[[  5 -67   9  41 -38  46 -12 -42 -70]
 [ 30   9 -28  18   6  -4 -27  -6 -10]
 [ 34  17   6  -8 -38 -34   0 -48  48]
 [ 29  14 -18  -2  -4 -10 -31 -23 -20]
 [ 35   6 -25  11 -31   0 -38 -39 -25]
 [-21  -2  22 -21 -14  -7  28  -1  24]
 [ 32   0 -33  16   5 -11 -31  -1  -2]
 [-10  -7 -11  17  30   9   5  36  -5]
 [ 30   8 -34   6   8 -14 -37  -9 -20]]
30

[[-21 -25 -28 -18 -22 -17 -27  -6 -12 -17 -25   0]
 [ 45  16 -19 -21   9  12   1 -22  38  37  45  36]
 [ 39 -38 -18 -31 -16 -14   0 -60 -23   4  15 -30]
 [  0 -14  -4 -15   8  -2  -6  -3  11  -5 -30  19]
 [-24   1  22  17   9  -7  17  15  -9  -3  -2  -6]
 [ 33  14   5  14  39  14  -1   4  49  56  53  38]
 [ -4  -4   1 -16  10   0   1   3  16   1 -18  36]
 [ -4 -21 -13  -7   5   7 -12 -16 -22  -4  -3 -30]
 [-33 -32  -3  13  15 -13  -6   0 -13 -16 -24 -40]
 [ 26  -8   5   1  31  16   2 -12  20   9   4  -6]]
45

[[ 14 -50 -19  29 -25 -29 -22  -1 -18 -14  32  -7 -20 -24 -25 -38]
 [-34 -44   6  36 -27   2   7  -8 -52 -35  17 -32   2  18  14 -51]
 [-17 -47  -4  31 -22 -10  -4  -9 -40 -38  21 -26  -4   4   1 -46]
 [  7  -5 -25   0   8 -15 -21 -22  -2 -17  -3   3 -25  -8  -9  -4]
 [ 24 -40 -28  23  -8 -33 -29 -24  -6 -21  31   9 -39 -20 -21 -26]
 [-16 -35  13  43 -18  -2   7 -46 -40  -8  24  25 -56  27  12 -43]
 [  3  11 -27 -21  34 -10 -21 -38   4 -43 -24   4 -25  -1  -3  12]
 [  5  22 -13 -20  28  -9 -15 -33  10 -11 -28  28 -44  -3 -10  17]
 [  2  12 -18 -11  34  -6 -14 -59   0 -34 -18  27 -51  14   5   9]
 [  0  31 -19 -29   9 -11 -18  20  17  17 -37  -3  -4 -29 -24  22]
 [ 14 -21 -43  -4  -8 -28 -35  27   2 -22   2 -41  22 -42 -30 -10]]
-34

[[ 45 -51 -48  31   3  20  41 -50  50  39  18]
 [ 22 -14  -6  -2 -12  18  23 -26  24  20   9]
 [-25  20   4  18  25 -18   0 -20  26  15  -7]
 [ 33 -58 -22 -37 -54  19 -42  56 -14  41  54]
 [ 51 -40 -21  -6 -28  45  54 -43  26   1 -23]
 [ -2  34  -2  33   1  35   1  34  -2  35   2]
 [ 31 -38  37 -30  42 -21  49 -11 -48   0  52]
 [  0  31 -12  25 -22  13 -31   2  28 -10 -25]
 [ 28  23  31  18  34  18  34  12 -37  11  37]
 [-23  40 -35  29 -43  11 -48  -5  47 -19 -37]
 [ -8 -24 -19 -16 -24  -2 -26  10  22  21 -14]]
22

[[-44   9   2  -6   6   8 -16]
 [ 20 -31  17  11 -19 -25  -1]
 [ 13   8 -54  -8  -2  49 -29]
 [ 12  35  -4 -42  -2 -26  18]
 [ 40 -14  -6   6 -18 -18  -7]
 [  0 -10  30 -15   1 -38   2]
 [ 18 -10  -3   7   0  15 -36]]
20
---
[ 56  14  70 -30  19]: 70
[-47  14 -62 -51  24  18]: -62
[ 23   4 -54  34]: -54
[  3  70 -49  46  20  53]: -49
[28 64  0 25]: 0
[-26 -20 -66  29  17 -52 -69]: -66
[ 30  66  55  20  39 -19 -42]: 55
[ 35  58  53  15  -6 -19]: 53
[-17 -34  57  17]: 57
[-61   9  22  33]: 22
---
Q:
array([[4784, 2987, 7231, 7868, 6858],
       [2856, 8422, 8206, 7798, 7080],
       [6787, 8322, 7748, 1931, 2117]])
A: 4784, 2117

Q:
array([[ -76,  503,  568,  -70, -705],
       [ 227,  204,  -51,  426,  -45],
       [ 142,  558,   52,   66,  858]])
A: -76, 858

Q: array([-10, -17, -45,  47])
A: -10, 47

Q: array([84, 61, 15, 80])
A: 84, 80

Q: array([2, 7, 5, 1, 5, 4, 3])
A: 2, 3

Q: array([2, 7, 2, 6])
A: 2, 6

Q: array([-38,  47,  -6,   1,  33,  -4,  -5])
A: -38, -5
---
[[ 65  -1  -5  10   2  31]
 [ 60  -1   0 -10 -10  25]] | -10

[[ -2  44  24   5  -7]
 [  5   3 -12  55  -2]] | -12

[[-49  23  10  -9   3  -1]
 [ -4   0 -47 -35 -68  26]] | -35

[[ -6 -21 -17 -34 -52  47 -42]
 [-27  59  -6  27  19  -9  29]] | 19

[[ -1 -26  18 -40  -4  20  15]
 [ 39 -57 -21  54  -8  29 -14]] | -8

[[ 55 -16 -35  65]
 [-53 -21   5 -52]] | -21

[[ 15  12 -44 -20  48]
 [ 28  -2 -34  11  54]] | -34

[[ 31  -7 -12   2  -3  -6  -7]
 [-69  52  38  42 -37  35  56]] | -37
---
[[-10 -25  14  13 -15]
 [-12 -56  -8  13 -34]] result: -56

[[ -9  12 -16 -16  19  54  12]
 [-12  18 -10 -24  26  42  24]
 [-15  21   4 -32  31   8  38]] result: 18

[[ 20  56 -35  11  49 -51]
 [ -2  55 -60  41 -62   1]
 [  6 -10 -58   2 -34  62]] result: 55

[[ 51  49   3  42]
 [-26  16 -67  52]
 [-55 -17 -61  15]] result: 16

[[ 62 -57  16 -36]
 [-60  54  26  -7]] result: 54

[[ 35 -43  36  -7   9  53]
 [-33  44 -27   2  26 -34]] result: 44

[[-52 -12  -6  -2  23]
 [-63   6 -40   3   0]
 [ 15  -7  54 -12   4]] result: 6
